Each row below holds a small network's activations on one input, seen along a few directions.
In each table, some parts of the input vary, and every possible input appears once, in random order.
Descriptions start from the smaller parts, as in this example, which fits no table here: values(3) and (point or line(9) or (line(4) and ring(5))).
Shared parts are said once, and a part with two or three values counts as separate values.
(in the rows, 128 means zero)

Other details of the inputs vary at random and push rows far along three fixed directions, the same in every table; ignore that.

Rows:
x1: [ 81 161  70  63 167 191  61 113 108 135 134  74  87]
x2: [ 76 123 155  92 149 162  40 158 163  72 151 173  52]
x3: [195  98  88  81  83 101 188 219 131 141 112 220 133]
x4: [136 114 221 211 102 123 136  43 169 133 171 109 182]
x5: [173  99 120  70  80 117 180 210 130 144  88 214 186]
x6: [109 170  97  99 164 149 134 133  44 183 139  70 107]
x7: [112 149 155 105 133 179  43 148 156  63 131 165  38]
x8: [165 139 220 220 121 111 126  36 164 127 142 102 161]
x9: [127 162  79 121 169 148 135 137  47 188 147  86  89]
x10: [156 124 110  89 101  92 199 246 134 132  62 208 147]
x11: [175 148 110  64 108 109 190 222 135 158  68 214 166]
x12: [135 148 181 127 161 114  78 127 185  85  96 188  97]
x13: [180 141 102 156 134 120 205 110  97 211 127  79 181]
x14: [190 133 113  71  88 120 181 214 128 149  68 211 166]
x15: [ 76 153 150  65 141 185  44 134 174  47 128 133  83]
x16: [115 146 186 205  83 104 158  38 180  96 154  89 183]
x17: [106 128 158  88  90 136  86 112 204  83 136 174 136]
x18: [135 125 189 241 114 121 179  66 158  58 166  83 147]
x19: [153 134 183 139 136 129  73 119 177  74  99 184  98]
x20: [118 160  71  97 145 168 108 106  66 193 132  73 127]
x21: [ 49 133  89  90 157 176  75 148  92  83 140  64  72]
x22: [173  90  98 152 140 103 189 106  84 207 140  79 194]
x23: [ 68 162 146  51 123 166  28 139 170  60 132 150  74]
x24: [126 165 156  90  99 143  87 118 205  84 116 172 113]
x25: [104 141  71  54 165 180  95 127  86 153 113 100  11]
x26: [145 103 177 133 100 147 102 150 167  72 138 195  99]
x27: [121 163  77  83 135 145 131 129  47 168 149  69 103]
x28: [199  80 115  96 101  96 159 199 137 180  79 213 166]
x29: [146 117  94 177 119  72 181 105  93 193 128  78 180]
x30: [ 57 144  87 114 151 134 124 138  65 165 136  64 144]
x31: [167 160 203 215  99 116 163  42 155  88 181 104 131]
x32: [141 155 170 124 143 133  94 144 180  74 111 201  74]
x33: [139 118 184 244 124 114 173  54 157  55 156  88 150]
x34: [ 61 124 137  67 140 184  31 107 186  61 146 131  93]
x35: [107 111 170  92 108 151 110 134 187  56 135 160 151]
x36: [126 133 217 222  93 117 166  67 138  78 151  87 166]
x37: [145 131 103 137 126 113 200  94  87 215 147  95 209]
x38: [ 63 126 156  80 126 182  17 103 175  78 146 143  92]
x39: [141 122 114 189 114 108 188 114  91 202 127  82 185]
x40: [123 136 184 207 106 121 168  45 181  84 145  84 187]
x41: [118 161 185 121 137 135  86 141 205 115 111 179 109]
x42: [197  88  83  79 108  74 169 198 130 154  86 221 156]
x43: [ 86 112  74  97 168 181  80 132  75 122 175  76  70]
x44: [ 84 139  66 102 125 129 133 144  52 150 145  59 112]
x45: [ 82 137  72 123 137 154 111 109  71 172 133  60 135]
x46: [136 128  96 173 105  88 194 114 103 198 136  82 183]
x47: [134  90 171 127 145 128  86 119 191  54 122 170 118]
x48: [ 97 111  64 108 164 154 119 109  64 208 164  47 141]
x49: [155 112 110 199 138  94 176 101  69 170 117  86 172]
x50: [123 106  67 129 157 150 116 109  25 182 164  79 109]
x51: [112 104 161 143 131 117  86 140 204  69 101 148 115]
x52: [158 113 115  61 100 106 186 221 139 154  88 219 185]
x53: [180 139 104 163 129  87 178  86  87 211 135  82 171]
x54: [114 155  55  92 148 139 108 128  70 217 141  74 113]
x55: [ 90 119  52  95 144 137 107 115  59 222 169  62 132]
x56: [100 108  62 107 155 121  94  99  59 208 163  58 130]
x57: [154 151 219 214 110 127 138  47 170 136 150 104 164]
x58: [ 73 125 145 122 126 167  40 165 158  45 126 158  43]
x59: [166 109  98 118 137  72 173 212 135 146  52 206 149]
x60: [ 74 114  47  70 159 156  46 127  61 136 174  96  53]
x61: [ 49 121  98 122 168 152  24 118  94 144 133  67  78]
x62: [121 112 171 120 136 126  89 145 179  74 133 206  94]
x63: [125 132 232 195 115 114 164  55 147 102 176 103 175]
x64: [187 143  94 162 141  85 182  85  70 189 132  91 162]
x65: [121 129 220 208 123 109 144  49 178 141 172 111 185]
x66: [181  94 114  92 123  81 163 204 147 186  79 213 167]
x67: [126 156 101 108 143 162 124 123  41 167 140  69 107]
x68: [130  95 172 105 115 143 126 118 193  80 115 185  63]
x69: [125 106 175  95 110 151 119 150 180  46 133 165 122]
x70: [ 84 134 155 106  87 120 102 150 183  60 119 158 131]
x71: [ 46 126  66 102 173 134  27 123  89 115 137  78  61]
x72: [148 114 103 166 121 110 226 102  94 172 111  82 109]
x73: [202  82 108 101 115  94 164 194 120 156  77 220 158]
x74: [107 145  58  88 184 180  69 133  78 117 141  89  46]
x75: [152 131 168 132 153 134  88 118 193  54 103 166  98]
x76: [157 104 192 216 127 125 166  42 153  73 181 104 158]
x77: [165 107  99 111 122  70 171 221 149 175  52 201 158]
x78: [140 120 105 125  97 107 200 104  74 182 161  86 210]
x79: [156 112 109  93  80 106 182 224 134 129  67 201 173]
x80: [102 117  97 109 140 161 120 112  27 174 167  55 126]
x81: [213 113  91  92 124 101 178 203 147 168  63 189 150]
x82: [ 75 153 101  94 195 148  32 116  99 173 130  81  73]
x83: [172 156 194 218 109 105 156  29 153  88 173 111 134]
x84: [104 143 214 236 122  97 154  60 184 125 150  94 177]
x85: [ 44 135  71 109 186 152  50 148  76 123 135  92  46]
x86: [184 102 100  53  73  99 195 225 128 138  99 215 157]
x87: [167 106  90 110 104 102 191 218 163 154  69 185 163]
x88: [157 108  93 190 152  96 196 105  82 155 118  72 176]
x89: [110 147 136  92 147 184  56 153 170  44 134 154  34]
x90: [132 135 191 235  88  99 169  60 157  72 176  94 143]
x91: [118 171 172 100 125 147  92 127 204  96 107 179 118]
x92: [ 55 138 143 108 146 154  44 180 170  53 123 166  39]
x93: [135 128 181 237  98  88 162  48 152  73 166 100 145]
x94: [100 115  81 127 193 121 105  97  43 201 151  69 130]
x95: [ 89 124 159 117 109 140 112 147 187  43 114 146 136]
x96: [153 132  93  92  99  97 189 215 160 157  61 205 170]
x97: [142 122 197 249 108 108 157  55 140  78 151 105 149]
x98: [225 124  92  98 107 113 182 214 117 147  68 230 119]
x99: [130 154  81  96 154 163 147 130  55 153 141  59 112]
Description of these inputs: values(3) and (point or (values(4) and ring(8))).
- Changing only the values(3) part turns x27 into x44. The same change can be made to x9. Which row results? => x92
- Changing only the values(3) part turns x65 into x41. The same change can be made to x42. Which row results? => x64
- Changing only the values(3) part turns x74 into x33. The same change can be made to x82. Which row results? => x77
- Which other rows does x42 become when the values(4) part takes its other values? List them by row number. => x47, x73, x94
- Which other rows does x15 become when the values(4) part takes its other values? List them by row number. => x11, x14, x23
- Which other rows does x88 become when the values(3) part takes its other values? List them by row number. => x47, x75
- A walk changes only the ring(8) part. It starts at x39 and steps to x61. List the rest of the walk in order. => x49, x97, x58, x36, x79, x45

Rows:
x100: [160 146 113 172 114 111 204  86  95 141 141  75 174]
x101: [ 98  97  84  66 147 136  89 169 106 120 121 130  97]
x102: [ 79 110  87 121 162 151  81 130 121 115 139 102  92]
x103: [131 120 124 199 120 104 167  90  96 152 141  82 149]
x104: [191 139 106 131 132 119 199 158  99 179  93 137 150]
x105: [139 117 116 162 155 124 128  89 116 159 147  92 131]
x106: [137 127 130  98 117 108 135 217 165  90  79 219 111]
x107: [ 93 149 189 162 135 153  96  97 178  55 129 120 102]
x108: [101 116  81  74 133 164  95 176  84 129 132 137 107]
x109: [ 20 140 195 136 129 151  25  64 185  74 162  73 125]
x110: [181 122 211 157  92 122 152 111 184  90 135 191 167]
x111: [178 148  33  83 136 123 184 158  54 209 105 108 141]
x112: [121 116 132 157 160 131 119  49  82 154 171  60 139]
x113: [138 131 161 177  91 115 186  82 117 120 173  81 163]
x114: [156 127 128  89  96 134 153 162 151 131 118 188 110]
x115: [ 74 141 117  60 140 143  50 146 153 149 117 143 123]
x116: [190 135 204 160 101  82 171 160 208  91  90 228 146]
x117: [116 125  94 101 141 132  71 159 110 146 113 139  76]
- Changing only one part turns x115 into x109. The same change can be made to x104. Which row results? => x107
- Describe the family of inputs behind these rows. => values(2) and (point or ring(8))
